These are the activations of a small neural network, seen along a few directions. Each row is one input.
In each table, some parts of the input vary, and every possible input appears once, in random order.
A made-up example of a description, with smaller parts first: one of 4 places along a line, together with either a single point or one of 11 places along a line or (one of 2 separate values, together with one of 8 places around a ring).
Shared parts are said once, and a part with two or three values counts as separate values.

Other details of the inputs shift rows strongly along two fixed directions, in all tables alike. That doesn't count.
To show where, the next rows are all for the same input, with only those details redrawn:
[ -4   2   7  -7  13 -13  19 -11   6 -10  -8]
[ -9  -3  -4   7   9 -19  18  12  27 -12 -14]
[-15 -12  -2  14 -13  -2   1  20 -16  -9  -6]
[ -5   1   7  -6  12 -15  18  -8   6 -12  -8]
[-20 -17 -11  25 -18  -3   0  38  -5 -10  -9]

A family of inputs:
row 1: [-18 -10  -1   8  -2  17  -8   0 -49  11  26]
row 2: [  5  -3  27  -2   6   5 -13 -18 -22  11  15]
row 3: [ -8  -5  23   6 -11  22 -21   2 -35   9  17]
row 4: [14  5 -9 -5 -6 -8 -2 20 40 -5 -1]
row 5: [ -5   4  24 -16  19  -2   5 -29 -19  -5  20]
row 6: [ -2   4 -12 -49 -12  16 -21 -15 -19  13  -8]
row 7: [ 13  11   4  -8   4  -3   5  -7  10 -11 -15]
row 8: [ 11   7 -10 -24  16   0  19 -36 -25  -7  -1]
row 9: [  0   5  17 -19  13  -6  15 -31 -22  -9  -1]
row 10: [ 26  18   9 -54  23 -15  22 -49   6 -14  13]
row 11: [  5  11  32 -16  10   3   5 -27 -16  -1  -3]
row 12: [ 18  16   1 -12   1  -4  -7  -6  16  -8   1]
row 13: [ -9  -2 -20   9  15 -12  22   9  22   2  -9]
row 14: [  3  -3  -2 -11 -11   5   1 -11 -39 -19  -4]
row 15: [ -9  -3   5  34 -12  19 -23  26  27  26   2]
row 16: [ 12   4   8  -2 -31  30 -29  -2 -25  21  11]
row 17: [  4  -3   2   2  32 -28  14  -9  39  -2   5]
row 18: [ 10   9   6   6 -28  29 -34  -2 -27  17   8]
row 19: [  9  10  12   5 -17  26 -17 -11 -21  15  -8]
row 20: [ -4 -13   2  39 -16  18 -29  25  13  32   1]
row 21: [-13 -23 -26  34  -3   0  -6  33  -6  15  12]
row 22: [ -5   1  12  24 -17  22 -18  14   0  22  -9]
row 23: [ 10  -1 -34  -7   7 -11  15   9  31  -2   5]
row 24: [ 15  11 -32 -11  27 -21  20  -9  47  -7   0]
row 25: [  3  -4 -27   9 -14  -7  -8  28  15 -18   0]
Describe the family of inputs behind these rows.
> either a single point or (one of 4 places along a line, together with one of 6 places along a line)

A family of inputs:
row 26: [  4   5  -1  -5   1  -5  -7 -10  -2  -5  10]
row 27: [ -9 -13 -16  17  -7  -8   4  34  17  -6 -17]
row 28: [-9  1  3 14  2 -1  3  6  8 -1  3]
row 29: [ 18   9  11 -27  16 -14  16 -40   0  -8   0]
row 30: [-14  -7  10   6 -14  11  -1   1 -42   7  10]
row 31: [ -8   6   7   4  -6   7  -4  -5 -20  -6   5]
row 32: [  5   1  -4  14 -10  13 -12   5 -16   6  -2]
row 33: [  4  -1   2   1   7  -8  11   2   8 -10 -11]
row 34: [ -3  -9  13   9  -9  11  -5   2 -43   4  13]
row 35: [ -5 -11  -1   2  -1   8 -11   3 -21   6  11]
row 36: [ -4 -11 -18  16  -4 -15   4  25  29   4   0]
row 37: [ -6  -9   4  -5 -17  20 -11  -7 -34   7   9]
row 38: [  3 -10  -1   4 -10   1  -2   5 -21  -8  -4]
row 39: [ -3  -7  -6  -3  -7   6 -10   5 -22  -5  -1]
row 40: [-10 -10 -21  19 -17   1  -4  43  31   3  -5]
row 41: [ -6 -19  -6   6 -24  11 -13  16 -44  -2  -1]
row 42: [ -2   0  -6  10   0  -3   1  16  10 -11  -8]
row 43: [ -5  -3   6   5 -13   4   5   1 -24  -8  -5]
row 44: [  8   2   0  -6   5  -2  -1  -7  -4 -11  -1]
row 45: [ -8 -10  -3  13   4  -5   6  19   7   5  -1]
row 46: [ 13  15   5 -14   7  -4   8  -5  24  -4   1]
row 47: [  9   7   4  -5   5   0   8 -11  12  -2   0]
row 48: [ 3  1 -4  6  0  0  3  3 25 -2  0]
row 49: [  2   2   3  -6   0  11  -1 -19 -19  13   0]
row 50: [  8   6  -2  -5  17 -17   7 -13  31  -1   6]
row 51: [-17 -14  -3  12 -29  12  -5  19 -41  -3  -6]
row 52: [  0  -1  30   5  -7   2 -18  -4   1   6 -10]
row 53: [ -3  -1   6 -11  -5  17  -4 -19 -27   8   5]
row 54: [  4   7  10  -4  22  -7   9 -14  13  -1   4]
row 55: [  4   7  -5 -13   9  -7   9   2  36   0  -3]
row 56: [  8  12  10 -29  -1   6  -1 -14 -12   5   4]
row 57: [ 17  18   6 -17  12 -10   9  -8  32  -4  -1]
row 58: [ -2   4   6  -9  24  -7  10 -14  13   3   3]
row 59: [-11   2  -8   4  -1  -5   6  12  12  -7 -11]
row 60: [ -4  -7 -18  22  -5  -4 -10  33  20  -6  -2]
row 61: [  1   0  -5 -12  -4  -3  -4  -8 -10  -4   0]
row 62: [ 12   4  12 -10  22 -11  14 -21   8   0   8]
row 63: [-11 -13  -8   7 -18  17 -23  17 -40   1   9]
row 64: [ -3   1 -17   2   5 -14  -2  10  29  -2  -1]
row 65: [ -7  -5   4  10 -11  14 -15   9 -35  -4   8]
row 66: [ 14  16  13 -32  31  -5  18 -51  12   7  -1]
row 67: [  3  -2  -4   0 -15   3 -11   1 -21  -8   3]
row 68: [ -8  -6 -21  15 -17   1  -6  48  33   2  -9]
row 69: [  5  -1   8  -5  11   1  -3 -14  -9   1  12]
row 70: [ -9  -3   5  -5  -4  13 -12  -3 -39   0   8]
row 71: [  3   2 -12  14  -4  -7   5  26  45  -3  -4]
row 72: [ -3  -5 -14  22  -9   3  -2  22  27   0  -6]
row 73: [  8  13  40 -26  21  -8  -2 -44  12   9 -10]
row 74: [  9  -1  11  -8   1  -4   3 -19 -19   3  15]
row 75: [ -5  -8  -4   0  -8   4 -12   1 -19   6  13]
row 76: [ 13  12   4  -4  15  -3  10 -22  17   4  -3]
row 77: [ -7   7   7  -9  19  -8  13 -16  14   2   3]
row 78: [ -8  11  -2  -5  17 -11  11  -5  27  -4  -5]
row 79: [ 10  14  -4 -10  20  -4   9 -22  17  10 -10]
row 80: [-1  0 -2 -7 -1  4  3 -4  4  4 -2]
row 81: [  1   0  -7   7  -8  12  -9   4 -19  17  -5]
row 82: [  3  -4   6 -10  15  -7   9 -13  -3   6   8]
row 83: [ -1   3   1 -11   8  -1   4  -6  -5  -7  -6]
row 84: [  7   6 -13  20   1  -4  -1  18  26   9 -11]
row 85: [ -7  -2  11  10  -7   4   4   1 -21   2   8]
row 86: [  7   0   0 -21   3 -11   9 -21  -8  -3  -3]
row 87: [-11  -2 -14  23 -12  -4   1  33  19 -12 -12]
row 88: [  6   1   9  -3  -5  15  -6 -20 -28   3   7]
row 89: [  2   0 -15  17  -6  -6   0  36  47  -4  -6]
Describe the family of inputs behind these rows.
> one of 2 separate values, together with either a single point or one of 11 places along a line or (one of 4 places along a line, together with one of 5 places along a line)
The inputs of row 58 and row 54 match in every part but the choice among 2 separate values. If row 86 is changed in the same way as row 58 into row 54, which row does it become?
> row 29
The inputs of row 37 and row 48 match in every part but the choice among 2 separate values. If row 82 is changed in the same way as row 37 into row 48, which row does it become?
> row 62
Which other rows does row 56 become when the place on the line of 11 takes its other values? List them by row number.
> row 37, row 40, row 49, row 53, row 55, row 66, row 68, row 79, row 80, row 81
Which other rows does row 63 become when the place on the line of 5 takes its other values? List them by row number.
> row 35, row 39, row 41, row 82

A family of inputs:
row 90: [  7  10 -17  14   7  -3  -2   7  48  10 -28]
row 91: [  4   5  -9  12  16 -25  10  26  38 -27   1]
row 92: [ -7  10 -10   9   5   2  12  11  44  11   0]
row 93: [ 12  15  17 -21 -15  25  -2 -23 -34   1  -4]
row 94: [  6   4 -24   0  -6  -5  14  11   2  -8 -10]
row 95: [ 15   9  13   4  12   8 -16 -22   0  15  13]
row 96: [  2 -13   3 -15  14   6  -1 -28 -46  12   9]
row 97: [ 1  1 -1  2  7 -4 10 24 49  8 -8]
row 98: [  7   5  11 -12   5  11   6 -11  -3  20   8]
row 99: [  1  -4  52  21   6  -2  16 -31 -46  -6  11]
row 100: [ 11  -5   0   5 -15   0 -14  -2 -13   5  19]
row 101: [ 14   3  -5   4   5 -23   2  10  53  -9   2]
row 102: [ 15  14  12   6  14  16  -5 -20   1  10  15]
row 103: [  9   9  17  10   1   6 -11  10  14  -8   7]
row 104: [  8   1 -26   8  -7 -15   7  17  48   1 -23]
row 105: [  0   1  26 -17   8   0 -12 -10  -2  10  -4]
row 106: [ -7 -10 -29  25 -22  16  -9  30 -38  -3 -11]
row 107: [ -6 -23 -29  27 -27  16 -16  27 -35  -2 -11]
row 108: [ 11  14  18 -18  31   9  10 -36   3  22   2]
row 109: [-31 -13 -12  17 -24  10 -14  39 -43 -16   6]
row 110: [ -2  10   6 -20  29  -6   4 -45   1  11   4]
row 111: [ -6 -20 -22  11 -43  12 -11  32 -33 -15  -8]
row 112: [  0  17  20 -31  13   0   5 -37   9   6   6]
row 113: [ -3 -20 -28  15 -39  12  -9  27 -32  -6  -5]
row 114: [-19  -1  -9   8   7 -21  -2  23  48 -10 -14]
row 115: [ -2   2  10 -20  17 -10  12  -6 -15 -11   0]
row 116: [  3  10  36   2  18 -14  38 -42 -10 -10 -22]
row 117: [ -7   1  -1 -13  -1  -2   1 -18  -5   8   9]
row 118: [ 13  -5  -4   3  18  -3  -2 -22 -12  -2  16]
row 119: [  4 -12   3 -23   1   3   6 -24 -40   7  15]
row 120: [  2  -3  -9   7   6 -10   2  19  51  21  -7]
row 121: [  8  18  16 -10  -2  12  -2 -11  -4  -7 -16]
row 122: [ -4 -18 -11  -6  -4  -8   7  17   7  -5  -1]
row 123: [  4  -2 -18  11  -4   0  -8   3   7   6 -21]
row 124: [ 18  21  17 -33   3   2   5 -38   7   1 -13]
row 125: [ 13   3   2  10  -8   1 -12   4  17  11  14]
row 126: [  8   4  17   9  -2  -2 -21   8  16  -4   5]
row 127: [ 10   3  10 -22  32  -8   4 -39  -1  19   0]
row 128: [ 11   2  29 -14  -2   1 -20 -26 -36 -10  16]
row 129: [-19 -32  -5  15 -25   7 -18  40 -38  -8   0]
row 130: [ 13   3  11 -31  19 -11  10 -36   2  15   6]
row 131: [ 11  -1 -14  21  19 -19  -6   7  49   4   0]
row 132: [ -8 -24  -4  25 -30   7 -26  35 -38 -20  13]
row 133: [ -7   6  -1 -21   3   6  11 -24 -42  -1  20]
row 134: [  3   2 -13  -8 -16   3   8   9 -25 -17  -7]
row 135: [ 15   8   5 -16   4   1   7 -25 -38  -6  28]
row 136: [ -7  12  13  -6   6  28  -5 -29 -33  16  12]
row 137: [-15 -21 -24  25 -12  14 -11  37 -40  11   3]
row 138: [-17 -26   3  16 -29   8 -30  40 -34   2  -4]
row 139: [-13 -12 -22   4  -5  -5   6   9   6  -3   7]
row 140: [  3  -7  18 -27  -6   4  -7 -19 -35   8   8]
row 141: [ 17  26  10 -16  19  13  10 -42   3   9 -13]
row 142: [ 11  15 -15   8  -3   2  12  10  47   4 -19]
row 143: [  1   6  26 -16  11   7  -1  -8  -4   5  -2]
row 144: [  5   1 -16  17  14  -6   2   9   3  -6  12]
row 145: [  5   1   1 -16  -1  -7   6 -12 -12 -23 -16]
row 146: [-21  -8 -17   8   9 -22   8  25  42 -21  -9]
row 147: [-15   1  -8  16   2   9 -12   6  13  18  -1]
row 148: [ 10 -10 -15   8  -3  -9   1   6   8  -7  16]
row 149: [ -4  -5 -20   0  11 -20  22  32  40  -8  -7]
row 150: [  0  -3  -1   0   5 -11   1  21  52  12 -11]
row 151: [-12   5   0   2  -7  12   2  12  14   4   3]
row 152: [-17 -13  -9  -5 -15   3   0   7 -21 -11   9]
row 153: [-27 -27 -28  31 -22  17 -20  30 -37   5   8]
row 154: [ 14  22  25 -29  11  -2  -2 -37   5  -5 -19]
row 155: [ -4 -11 -14  17 -29   8 -12  36 -35 -15  20]
row 156: [ -2  -7 -18   0   4  -7  13  19   3   4   3]
row 157: [ 11  20   9 -31  19 -12  20 -29 -10 -24 -12]
row 158: [ 11   2  15   2 -18  10 -20   1  -9   3  16]
row 159: [ -5 -14 -14  13 -48  14 -22  31 -30  -4 -12]
row 160: [  3   5  -8   3   2 -19   1  15  46 -14 -32]
row 161: [ -3  -6  -4  12   6   6 -12  10  12  26  -5]
row 162: [ 10  11 -15   4  -4  -7   5   8  50   7 -22]
row 163: [-15 -13  22  33  21 -25  35  12  35   4 -21]
row 164: [ -8   1  13 -23  -9   7  -6 -25 -34   0  12]
row 165: [-17   3  14   2  -8  20 -13   6 -18  -1   3]
row 166: [  9  -7 -18   9   2 -23   9  22  48 -19   5]
row 167: [ -3  16   4 -35  21 -10  25 -31  -6 -13  11]
row 168: [-12  -1   0   3 -17  14 -13   1 -13  17  10]
row 169: [-19   0  15   0 -11  11 -23   5 -16   2   0]
row 170: [-10   7 -10  -6  21   0  12 -18 -16   0   8]
row 171: [16 13 -3 12  7 -4  8  8 51  5  9]
row 172: [ 23  22  27 -21  13   5   8 -32  10  -2  18]
row 173: [-29  -5  15  36  18 -24  35   5  34  -4 -17]
The inputs of row 102 and row 136 match in every part but one. If row 148 is changed in the same way as row 102 into row 136, which row does it become?
> row 139
The inputs of row 165 and row 143 match in every part but one. If row 146 is changed in the same way as row 165 into row 143, which row does it become?
> row 129
The inputs of row 142 and row 171 match in every part but one. If row 162 is changed in the same way as row 142 into row 171, which row does it become?
> row 125
Describe the family of inputs behind these rows.
> one of 4 separate values, together with either a single point or (one of 4 places along a line, together with one of 5 places along a line)
Which other rows does row 130 become when the place on the line of 4 takes its other values? List them by row number.
> row 127, row 138, row 140
Which other rows does row 156 become when the place on the line of 5 takes its other values? List them by row number.
> row 98, row 119, row 120, row 130
A walk changes only the place on the line of 5. It starts at row 106 and steps to row 107. List the rest of the walk in order.
> row 123, row 90, row 141
Which other rows does row 164 become when the choice among 4 separate values takes its other values? List them by row number.
> row 101, row 140, row 159
